A small network was trained on made-up records. Each row is its average activation on records with the value named, seen along a few directions.
Related values have similar rows: they may be neighbours, one step apart, or belong to one group.
(in the rows, 500 means zero)
Random noise pushes rows far along 16 fixed directions. That doesn't count. These rows show it; they differ only by the noise:
[458 597 384 394 856 621 399 616 364 353 775 327 388 393 469 503 299 505
 460 343 648 526 342 384 727 417 702 561 355]
[616 477 541 454 465 448 593 693 605 482 497 459 498 598 576 353 713 628
 469 226 725 384 353 485 626 566 569 546 396]
[796 549 423 503 601 534 430 412 658 686 517 651 455 364 306 427 600 422
 381 558 611 613 575 621 432 370 438 576 462]
[500 685 539 597 658 484 524 632 390 436 410 438 546 485 668 517 322 565
 549 493 757 459 603 324 319 693 291 230 315]
[618 342 535 585 517 549 467 472 457 311 458 474 590 422 393 675 396 407
 348 664 466 437 626 508 547 373 361 440 519]
[551 533 497 476 563 441 507 608 555 271 294 194 490 432 448 717 569 384
 456 551 693 437 442 200 617 509 398 478 534]
[588 398 415 642 435 327 347 426 518 570 393 579 425 386 431 358 317 614
 432 299 432 554 480 603 286 434 474 220 363]
[545 527 308 475 479 540 202 480 474 436 588 510 435 404 510 515 625 591
 507 450 525 405 290 653 605 566 564 438 547]
[395 614 647 492 530 498 460 515 449 299 683 458 647 432 557 759 724 385
 532 579 458 418 462 560 513 604 575 557 703]
[588 485 283 511 326 646 492 358 371 447 583 403 426 552 512 569 405 565
 436 532 438 446 659 443 614 488 464 405 600]
[417 498 524 408 455 454 618 499 476 362 653 469 573 397 549 564 697 440
 566 518 461 432 367 587 739 591 744 427 470]
[571 377 451 826  22 544 467 376 508 542 581 422 421 679 379 397 331 519
 573 526 244 440 590 552 618 405 329 653 832]
[184 526 544 438 453 628 530 444 612 404 251 547 509 346 666 596 562 173
 464 715 344 769 412 642 533 591 599 422 309]
[444 341 620 578 360 346 483 619 370 422 545 478 611 432 475 638 533 550
 586 224 478 462 467 562 396 530 572 414 607]
[652 349 425 577 513 551 344 492 501 638 509 708 457 524 326 537 439 638
 499 398 586 437 552 638 432 410 338 613 636]
[368 610 557 541 464 631 663 541 403 524 796 380 469 472 450 451 379 441
 697 415 524 502 538 474 689 532 650 579 573]
[575 579 634 437 580 458 343 435 604 638 428 419 504 669 552 264 532 633
 421 524 528 265 507 435 282 523 335 427 557]
[545 710 516 551 701 486 513 449 551 499 741 554 469 338 397 465 486 492
 533 473 596 467 504 566 512 511 593 439 464]


Field T:
t4: [626 698 533 648 335 699 550 724 471 471 581 309 505 504 591 410 559 343
 514 417 686 682 565 431 544 548 442 631 443]
t3: [607 576 370 444 679 489 308 552 345 563 672 519 507 450 441 472 467 518
 640 647 598 541 390 448 532 478 482 597 530]
t5: [659 539 451 632 349 488 349 338 346 454 739 428 577 437 419 669 529 471
 475 668 274 476 629 538 437 439 473 493 776]
t1: [430 532 400 628 324 690 653 363 603 409 719 655 407 405 253 641 472 499
 621 487 445 452 635 687 754 442 652 616 739]
t7: [605 369 403 373 435 258 518 590 463 733 300 456 513 273 297 562 707 488
 725 474 632 567 326 435 507 504 538 443 493]
t10: [461 588 611 517 452 565 528 381 712 599 569 629 436 694 506  95 535 663
 543 533 405 194 483 651 562 542 524 476 500]
t2: [506 437 471 552 469 467 453 586 399 376 560 400 543 492 550 413 436 632
 595 683 449 236 352 498 711 569 461 372 434]
t11: [359 436 566 355 371 378 686 583 417 603 425 357 547 515 535 350 488 497
 678 504 457 551 443 396 567 523 668 456 423]
t12: [515 559 659 626 430 347 494 480 764 238 266 506 547 566 575 578 718 559
 326 501 482 260 476 527 402 573 359 359 517]
t8: [350 479 680 582 371 454 496 450 583 353 459 399 518 564 463 514 545 579
 515 351 384 293 546 470 426 520 499 429 698]
t9: [471 534 231 571 254 767 527 606 318 643 473 522 434 518 682 417 346 540
 553 414 521 757 606 582 493 605 471 502 340]
t6: [443  91 584 457 429 344 618 767 309 360 325 403 675 554 518 547 422 527
 651 546 514 424 372 385 700 483 537 492 411]
The values of T form a line.
Q: Name the neighbours of t12, in listed order.
A: t4, t5
Q: Name the neighbours of t6, in listed order.
A: t1, t11
Q: Name the neighbours of t10, in listed order.
A: t3, t8

Field B:
b10: [641 680 554 350 707 370 611 399 397 523 795 434 612 420 413 494 560 640
 598 497 667 231 680 349 424 548 596 241 583]
b9: [544 618 521 494 815 581 332 442 615 395 664 612 475 466 306 753 586 579
 342 507 535 325 543 559 389 375 452 723 780]
b3: [168 418 536 374 522 186 509 283 688 393 308 325 305 457 495 415 383 447
 251 222  45 735 301 392 375 275 920 423 402]
b7: [690 615 372 382 481 378 536 467 495 559 605 358 458 573 574 238 569 516
 431 507 506 582 453 362 589 492 610 528 384]
b8: [540 335 539 479 528 739 701 607 502 708 474 645 479 697 526 366 367 552
 527 543 636 449 617 551 678 457 369 693 373]
b11: [811 503 362 497 315 118 568 279 820 715 478 605 367 475 282 286 832 668
 538 391 504 395 343 544 554 472 575 405 553]
b2: [682 283 395 482 274 528 690 669 416 443 591 588 537 474 472 583 665 456
 402 119 551 771 561 582 612 378 704 636 390]
b4: [269 526 251 340 549 467 481 379 529 712 321 677 335 577 451 771 576 540
 710 588 480 633 383 409 495 594 466 779 765]
b1: [431 493 426 659 512 184 509 463 424 444 609 560 487 460 542 553 415 512
 636 525 344 546 310 496 622 565 555 492 485]
b12: [333 363 383 549 352 641 592 701 353 339 546 476 431 561 655 543 387 542
 602 265 547 552 341 527 804 605 642 501 364]
b6: [588 478 562 569 330 558 451 492 559 402 520 701 673 396 536 689 822 310
 385 656 398 664 541 814 442 510 541 643 589]
b5: [446 496 420 789 424 412 726 546 411 420 611 658 505 459 524 663 369 318
 663 629 435 793 454 535 712 518 481 660 427]
The values of B form a line.
Q: Name the neighbours of b9, in listed order.
A: b4
Q: Name the neighbours of b11, in listed order.
A: b2, b12
Q: Name the neighbours of b6, in listed order.
A: b3, b7

Field M:
m3: [352 601 132 430 720 510 390 420 656 523 443 708 162 589 602 480 473 718
 551 446 605 444 158 555 794 621 580 563 358]
m7: [553 184 342 426 396 568 156 524 630 519  94 484 388 668 509 216 413 770
 374 518 500 236 257 557 575 437 315 422 423]
m6: [727 380 401  75 929 445 279 600 596 584 506 561 492 541 578 511 926 436
 162 489 578 619 120 530 624 333 662 875 299]
m8: [356 362 508 572 135 275 559 686 443 589 399 351 449 900 617 407 527 742
 800 206 495 388 306 278 580 636 416 760 790]
m2: [630 425 292 402 507 675 181 261 446 393 354 391 405 536 478 534 347 681
 207 582 420 261 673 450 392 403 336 200 553]
m5: [394 498 645 545 360 337 491 464 396 548 579 575 673 540 560 608 578 364
 596 626 229 696 521 550 275 514 521 665 711]
m4: [637 557 302 459 566 506 303 468 565 569 424 489 379 765 785 112 426 588
 296 615 438 570 295 432 529 485 388 531 227]
m1: [524 344 396 440 262 512 301 382 349 430 640 639 624 313 530 696 805 462
 501 544 296 491 414 860 550 568 680 361 620]
m9: [701 488 370 773 490 327 437 380 433 408 562 852 600 465 570 517 362 504
 368 740 308 682 585 695 369 464 353 423 355]
The values of M form a line.
Q: Name the neighbours of m3, in listed order.
A: m6, m1
Q: Name the neighbours of m5, in listed order.
A: m7, m9
